Each row below holds a small network's activations on one input, seen along a few directions.
Each table varies a few parts of the input and shows all the possible inputs, shuffled.
Descriptions start from the smaller parts, as in this example, which fits no table here: ring(5) and (point or line(9) or (values(2) and line(6))).
Shared parts are said once, and a part with two or three values counts as separate values.
In the rows, 128 means zero.

Other details of the inputs vary at random and push rows far along three fixed directions, the same in every table; ignore that.

A family of inputs:
r1: [132 133 149 153 141 141  94 109  88 125 134 111 154]
r2: [ 93 125 138 120 119 107 151 117 149 126 139 151 146]
r3: [129 135 149 150 144 158 112 122  89 145 140 120 155]
r4: [146 133 104 137 118  97 146 139 139 108 107 132  84]
r5: [149 150  96 141 123 117 115 126 101 116  97 127  84]
r6: [166 147 101 166 130 127 123 132  83 130 111 111  90]
r7: [ 98 117 152 127 127 114 135 115 140 118 141 142 160]
r8: [104 119 140 117 131 125 138 119 142 116 133 139 140]
r9: [111 118 142 125 139 119 136 119 134 127 146 126 150]
r10: [100 125 146 115 137 129 133 109 123 135 146 138 159]
r11: [149 144 102 144 117 109 137 135 121 123 107 131  87]
r12: [127 119  91 118 113  76 178 146 173 105 114 146  76]
r13: [102 118 138 120 131 121 134 115 139 111 129 145 141]
r14: [119 126  81 102 116  81 175 139 167 115 113 151  72]
r15: [128 143  88 125 111  84 151 129 147 109 107 145  77]
r16: [176 148 106 172 139 139 111 137  74 114 103 106  88]
r17: [110 113 151 127 144 128 132 116 127 134 157 121 162]
r18: [102 127 137 128 120 112 136 117 137 126 132 148 144]
r19: [128 140 147 156 137 153  99 114  83 134 131 127 153]
r20: [109 122 141 131 144 144 133 112 110 140 146 131 154]
r21: [113 120 147 126 147 134 128 114 113 127 145 121 157]
r22: [160 140  99 153 137 127 126 130  94 109 103 115  85]
r23: [151 136 101 139 122 109 140 143 131 106 103 134  78]
r24: [159 136  96 143 136 117 131 133 101 112 110 112  81]
r25: [163 109 134  64  83 175  94 190 222 174 124 105 136]
r26: [112 125 142 133 141 131 130 112 112 143 153 124 156]
r27: [128 143 146 156 139 152 108 113  80 132 134 125 152]
r28: [133 138 143 160 142 144 115 113  80 141 139 115 154]
r29: [132 135 140 158 147 153 118 116  77 139 143 121 150]
r30: [ 97 116 150 122 126 112 145 118 149 118 144 141 156]
r31: [142 144  84 131 126 101 146 130 118 115 104 132  76]
r32: [105 121 141 127 129 118 136 122 139 111 132 148 143]
r33: [152 146  93 147 131 125 131 130 101 121 102 124  81]
r34: [124 119 121 107 117 129 141 107 138 117 149 144 187]
r35: [119 137 145 143 135 137 103 107  98 136 137 124 156]
r36: [167 125 163 102 112 207  60 190 167 198 112  81 106]
r37: [156 137 123 142 123 159  94 105  84 120 134 118 183]
r38: [130 137 144 148 145 157 108 108  81 138 133 120 149]
r39: [106 109 137 116 139 126 149 123 143 124 143 136 141]
r40: [ 98 126 133 119 127 123 135 112 135 123 128 151 140]
r41: [147 103 156  73 107 170 100 198 222 178 115 103  96]
r42: [108 110 102  85 108 101 174 119 181 110 145 161 167]
r43: [107 119 155 120 137 136 113 114 123 125 139 127 161]
r44: [173 158 105 170 132 140 107 132  71 124 101 115  87]
r45: [172 140 109 165 139 139 116 140  84 119 111 107  90]
r46: [112 130 147 132 137 130 124 109 114 139 147 129 158]
r47: [ 99 115 146 115 134 109 144 114 149 121 148 138 154]
r48: [130 143  91 121 116  98 145 129 134 110 104 141  79]
r49: [126 127  90 106 117  79 166 137 166  97 106 148  73]
r50: [116 120 152 140 140 130 132 118 116 129 146 123 161]
r51: [ 79 109 134  87 122  92 165 121 183 109 140 157 138]
r52: [ 99 122 134 115 131 111 148 118 146 136 146 140 146]
r53: [100 119 142 115 128 109 139 118 151 118 142 137 146]
r54: [173 103 131  69  93 181  99 194 212 183 131  97 136]
r55: [175 123 166 115 115 197  62 196 163 180 113  79 106]
Each input here is: line(5) and (point or (values(2) and ring(5))).
Q: Change only the values(2) part in r31. List by row number the other rows that result.
A: r21
Q: Change only the values(2) part in r26. List by row number the other rows that result.
A: r17

A family of inputs:
r56: [156 132  69 155 104  65 166 133 145  78  98 144  74]
r57: [118 137 158 160 132 116 135 116 107 107 138 133 153]
r58: [ 94 122 173 134 155 161  85  96  94 140 142 120 168]
r59: [140 130 180 130 127 186  95 143 118 188 164 109 199]
r60: [125 122 126 116 114  91 163 132 161 101 133 143 134]
r61: [ 66 129 149  98 123 102 164 103 153 135 156 162 170]
r62: [147 124 118  61  94 128 132 177 216 163 116 119  97]
r63: [ 75 124 149  92 116 121 158 140 182 149 131 170 122]
r64: [139 141 180 140 126 182  83 152 115 189 147 106 163]
r65: [133 140 131 158 145 162 132 102  63 128 153 140 188]
r66: [125 124  86 137 122  65 162 103 128  75 121 148 117]
r67: [130 141 165 125 138 154  90 119 102 146 141 102 156]
r68: [162 132  69  87 108 110 152 155 170 103  96 134  63]
r69: [172 142 157 121 130 184  59 175 127 157  92  82  76]
r70: [112  90 158 102 135 159 113 127 154 132 155 122 193]
r71: [160 140 134 108 114 135  98 166 156 140 106  99  83]
r72: [178 160  70 181 121 118 120 109  57 121 107 120  99]
r73: [163 122  81  93 105 107 154 170 182  97  94 133  66]
r74: [118 135 112  82 102 118 144 172 198 149  91 148  51]
r75: [148 134  76  99 101 119 167 156 167 127 109 152  85]
r76: [106 120 101 122 140 121 148  81 103 103 143 149 170]
r77: [139 114 150 113 114 139  89 164 172 151 120 101 115]
r78: [105 135  93 125 122  70 151  99 134  93 119 150 102]
r79: [163 124 184 142 126 180  88 154 124 158 146  89 175]
r80: [ 81  67 178  82 163 121 192 151 198 184 204 109 167]
r81: [128 152 109 129 134 109 130 119 107 100  95 138  70]
r82: [104 140 142 174 159 114 110  59  43  92 149 126 182]
r83: [133 119 167 120 129 185  80 125 118 188 158  96 197]
r84: [ 93 124 146 138 149 124 113  95 104 106 127 137 140]
r85: [101 115 128 137 119  96 149 138 170 101 106 157  91]
r86: [ 65 140 151 130 155 113 149  69  85 105 143 164 167]
r87: [145 155 114 188 131 131 105 112  63 137 124 125 127]
r88: [132 136 128 106 116 134 135 130 137 151 137 126 147]
r89: [162 117 124 126 136 170  87 131 110 128 126  97 144]
r90: [114 120 103 149 125  69 167  94 122  75 134 153 143]
r91: [ 64 117 138 104 128  93 151  91 154 125 153 157 170]
r92: [120 114 139  62 107 121 140 152 207 146 139 128 136]
r93: [ 97 139 148 158 159 146  99  75  56 125 133 130 160]
r94: [127 120 114 163 175  89 184 125  91 131 152 103  79]
r95: [153 153 138 176 143 137 103 127  67 101  97 117  90]
r96: [124 132  91 151 120  76 149 130 137  77  84 154  50]
r97: [185 112 136 137 123 187  75 166 129 145 117  84 128]
r98: [ 74 122 109 122 136  75 175  59 114  94 158 168 188]
r99: [144 104 117  72  97 119 120 174 224 146 117 114 100]
r100: [152 107 119 133 117 143 126 151 155 117 121 123 129]
r101: [146 121 131 146 131 181 102 132 104 159 144 120 171]
r102: [198 156  85 193 136 134 128 123  47  75  96 115  95]
r103: [119 133 184 162 146 159 104 126  95 125 129 123 148]
r104: [ 55 125 158 118 132 111 169 112 148 130 149 186 159]
r105: [ 57  86 187  84 131 128 126 133 202 138 147 150 165]
r106: [123 150 126 168 139 133 104  88  57 135 133 119 152]
r107: [ 97 105 145  59 114 154 152 144 196 160 154 146 173]
r108: [129 155 122 133 130 117 124 111  99 125 122 125 121]
r109: [193 175  67 174 117 116 130 123  57 116  97 120  78]
r110: [110 153 124 205 156 130 117  76  24 113 126 150 144]
r111: [183 131  65 118 115 133 113 148 135 114  90 109  65]
r112: [123 158  83 137 109  76 171 121 124 109 110 162  80]
r113: [135 157 135 182 159 126 109  93  33  83 108 125 114]
r114: [201 135 138 158 105 167  60 194 144 162  91  72  69]
r115: [117 113  96 141 168  77 203 148 135 123 123 125  23]
r116: [156 157  98 166 132 144  92 125  71 135  84 115  66]
r117: [108 143 103 157 130 110 138 106  97 119 109 158  97]
r118: [ 66 108 108 118 132 101 188  74 128 104 165 187 197]
r119: [ 99 103 140  97 105 123 147 145 199 166 157 151 169]
r120: [128 129  87  87 117 112 166 129 158 109 119 150 112]
r121: [165 120 129 117 123 200  78 151 123 178 127  92 146]
r122: [151 131 125 106 119 123 123 140 146 123 124 114 123]
r123: [188  99 138 136 172 191 121 184 112 191 151  49  93]
r124: [159 125 175 125 133 173  82 144 116 152 144  86 172]
r125: [136 117 184 148 131 168  70 140 121 157 142  91 166]
r126: [165 123  82 107 102 106 160 170 178  93  94 137  66]
r127: [ 74 127 142 123 135  71 171  91 131  81 147 164 160]
r128: [ 81  90 160  65 118 124 135 123 206 151 168 137 192]
r129: [174 119 122  82 113 166 105 180 177 141 110 100 100]
r130: [147 132 152 126 113 132 109 164 154 136 118 109 107]
r131: [ 76 134 132 154 135 101 149  73  90 122 157 162 180]
Q: The inputs of r98 and r93 match in every part but one. If r119 is changed in the same way as r98 into r93, which row does it become?
A: r110
Q: The inputs of r95 and r126 match in every part but one. If r113 is changed in the same way as r95 into r126, which row does it become?
A: r73
Q: What is each input in this table made of?
A: line(4) and (point or (values(2) and line(9)))
Q: Change only the line(4) part in r111. List by row number the other rows that result.
A: r58, r78, r128
Q: Change only the values(2) part in r59. List by row number the other rows that result.
A: r119
Q: Change only the line(9) part in r64. List by row number the other rows that result.
A: r57, r61, r67, r71, r108, r112, r127, r130
Q: Start at r79 and move only the line(9) part, one step at a time. The first step leads to r60. Which rows follow, in order?
A: r124, r122, r92, r62, r88, r109, r59
